[-55  75 -49 -42  -8 -33] result: -55
[ 47 -55   5  43 -10 -70  70] result: 47
[ 67  20 -63  31 -19] result: 67
[-53 -64 -33 -45 -45 -37] result: -53
[ 62 -46  -2 -21] result: 62
[-62  33 -15  72] result: -62
[-20 -28  60  51] result: -20
[-50 -15  24 -63 -21 -73  40] result: -50
[-70  52  12  10] result: -70
---
Input: [1189 9426 4667 4713 8839 7602 1082]
Output: 1189
Input: [ 675 -984 -685 -105   46 -916]
Output: 675
Input: [103  10 193   1]
Output: 103
Input: [160 906 944 673]
Output: 160
Input: [480 778 464 180 425]
Output: 480
Input: [62 10 89 40 19 66]
Output: 62
Input: [71  3 77 22 30]
Output: 71
Input: [2785 6525 6505 8324 8527 6885]
Output: 2785
---
array([[ 1, 96, 70, 70, 80],
       [ 4, 21, 49, 10, 58]]) ans = 49

array([83, 21, 51, 77, 61]) ans = 51

array([61, 30, 23, 75, 89]) ans = 23

array([[75, 72, 77, 43, 59],
       [18, 61, 71, 62, 62]]) ans = 71

array([106, 233,  79, 148,  50]) ans = 79

array([[16, 63, 70, 85, 80],
       [16, 63, 40, 85, 80]]) ans = 40

array([332, 612,  11, 593, 771]) ans = 11

array([98, 63, 15, 42, 94]) ans = 15
---
1840  4752  9030  4268  5525
8023  6314  3108  8382  5712
-> 9030

52  43  24  80  42  51  49 -> 42

 8  77  20  53  21  39 -> 53

62  64  22  47  93  28 -> 47

7  6  6  0  4 -> 6

  3  996  625  150 -> 996
---
 17.8   16.4   17.7   17.2
-19.1   17.1   16.9   16.8
 16.5   17.4   16.7   17.3
| 16.9

-0.07  -0.19   0.02   0.00  -0.13
 0.20   0.14  -0.21   0.01   0.11
-0.07   0.06  -0.02   0.01  -0.05
| 0.01

 0.023  -0.048   0.003  -0.001  -0.025
 0.215   0.091  -0.066  -0.124   0.096
 0.004  -0.049   0.099   0.003   0.009
| -0.124

 0.258   0.912  -0.068   2.046  -0.318  -0.536
-0.570   0.050   0.472   1.820   0.752   0.211
-1.943  -0.140   0.281   1.720   0.327   0.022
| 0.752

 -6.1   -3.0   -1.4   -5.8
 13.8   -4.2  -17.0    6.5
  6.6    6.3    2.7   19.2
| -17.0

-0.20   0.14  -0.17   0.20  -0.02
-0.22   0.13  -0.11   0.19  -0.02
-0.01   0.17  -0.18  -0.08   0.08
| 0.19
---
((-15, -31, 31, 24), (-9, -24, 40, 10)) -> 40
(1218, 6327, 8483, 9308) -> 8483
(-35, 50, 17, 29) -> 17
(78, 12, 91, 24) -> 91
(1, 440, 500, 783) -> 500
(779, 939, -855, 755) -> -855
---
[-148.13, 9.11, 68.60, 159.93]	159.93
[1.8, 0.5, -0.6, -1.7, 0.3]	0.3
[1.84, 0.62, 1.44, -1.44, -0.74, -1.09, -0.38]	-0.38
[0.49, -0.01, -0.74, -1.25, 1.49, -0.92]	-0.92
[-0.05, -0.10, -0.15, 0.13, -0.15]	-0.15
[-1.8, -0.5, 1.0, 0.1, -1.1]	-1.1
[-123.489, 33.783, 166.924, -92.146, -78.506, 49.124]	49.124
---
[-10  68  45 -13  -8  -5] ==> -5
[ 10  -5  -1  69 -75 -58 -34] ==> -34
[-17  17  23  55 -15] ==> -15
[ 10  55   3  38 -39 -33] ==> -33
[ 7  0 11 62 52] ==> 52
[-46  61  66 -45 -36  36  51] ==> 51
[  4  35  29 -15  20 -64 -39] ==> -39
---
[[-13  24 -32  42  11 -26]
 [  2  53  17   0  43  48]] | 43

[[  4  46  16 -34 -23]
 [  7  43 -30 -23 -64]] | -23

[[ 31  66   8  -2 -68 -28]
 [ -8  28 -56  60 -63 -10]] | -63

[[ 14 -16  -3  29 -21]
 [-24 -14   0  54   2]] | 54

[[ -5 -31  45 -32 -63]
 [ -2  18 -20   3  -1]] | 3

[[ 55 -13 -32 -17]
 [ 14 -21  45 -22]] | 45

[[ 26 -58  -5 -49 -15  28  36]
 [ 14 -27  -2  -9 -46  15  -2]] | 15

[[ -4  28  55 -73  32]
 [ 21 -34 -10 -11  22]] | -11
---
Input:
[[21 14  1 23 59 57]
 [31 21  0 19 61 48]
 [33 35  0 19 36 48]]
Output: 35

Input:
[[ 27  50  -7 -12  64 -11]
 [ 27  45  15  23   6   8]
 [ 25  31  11   9 -34  11]]
Output: 31

Input:
[[-54  18 -27   0  16  -1]
 [-32 -18 -13 -16  20  20]
 [-69  42 -73  21 -11   5]]
Output: 42

Input:
[[-33  19  11 -62  -1  34]
 [-26  14   8 -63  -3  32]
 [ 28 -17 -11 -69 -16  19]]
Output: -17

Input:
[[ 33   6 -15 -33   3  -6]
 [-72  10  25   0   7  -4]
 [-74   7  26   5   8  -1]]
Output: 7

Input:
[[-38 -10  30  -8  38  27]
 [-35 -54  -9 -54  57  55]
 [-65  48 -43  38 -29 -35]]
Output: 48

Input:
[[ 13  -6  -7  -9  -4 -57]
 [ 41 -38 -41  -7  29   4]
 [-30  33  24  -7 -24 -31]]
Output: 33
---
[[ 40 -29 -16  47 -45  -9]
 [ 40 -33 -19  47 -45  -8]
 [ 29 -23 -12  35 -32  -5]
 [-49  39  20 -55  53  11]
 [ 41 -30 -18  47 -46  -8]
 [ 32 -26 -14  35 -35  -7]
 [ -5   4   1  -6   5   1]] value -29

[[ 48 -19  45  18 -25  46]
 [ 57   8  16   6 -51  10]
 [ 48  21  -1   2 -59 -10]
 [ -1  32 -36   1 -20 -45]
 [ 19  34 -29  -1 -36 -39]
 [ 37  30 -17   0 -52 -26]
 [ 55  -5  32  12 -43  27]] value -19

[[ 10  21  -7 -15  29 -12 -20]
 [-33  40   9  18 -15 -40  -5]
 [-17  17 -38  12  15  47 -31]
 [ -9 -29 -54  64  15 -30  40]
 [  9 -28  34  28 -10  -5  11]
 [ -9  -5  -1  -4  -7   2  -6]] value 21

[[ 14  41  25 -16 -23 -16  -7  45 -27 -28 -44 -17  -6  27]
 [  3  14 -52  -2   0  20 -27 -56  18 -17  28  -8  30 -23]
 [ 14  41  25 -16 -23 -16  -8  45 -27 -29 -44 -17  -7  28]
 [ 35  16 -13   1  17  44  -5 -19  46 -31   3 -33  30 -25]
 [-13  15 -10   1 -51 -37 -24  -3 -29  16  -4  18 -59 -13]
 [ 40  27  -1  12 -39  45 -12  -7  18 -28  18 -32 -19 -32]
 [ 21  -9  15  17 -14  -4  -1   8  36  20 -15  -2 -67 -48]] value 41

[[-19   7  19  35   5 -14  52]
 [-49 -14  16  38 -15 -27   2]
 [-28  64   0  -7  21   5  53]
 [ 23 -25  -1  37  25 -48 -49]
 [-16 -51  -3  11  26 -73  -4]
 [-21  41 -15 -73  16  70  18]
 [-19   6  19  34   5 -14  49]
 [-46 -14  17  39 -12 -28   0]] value 7
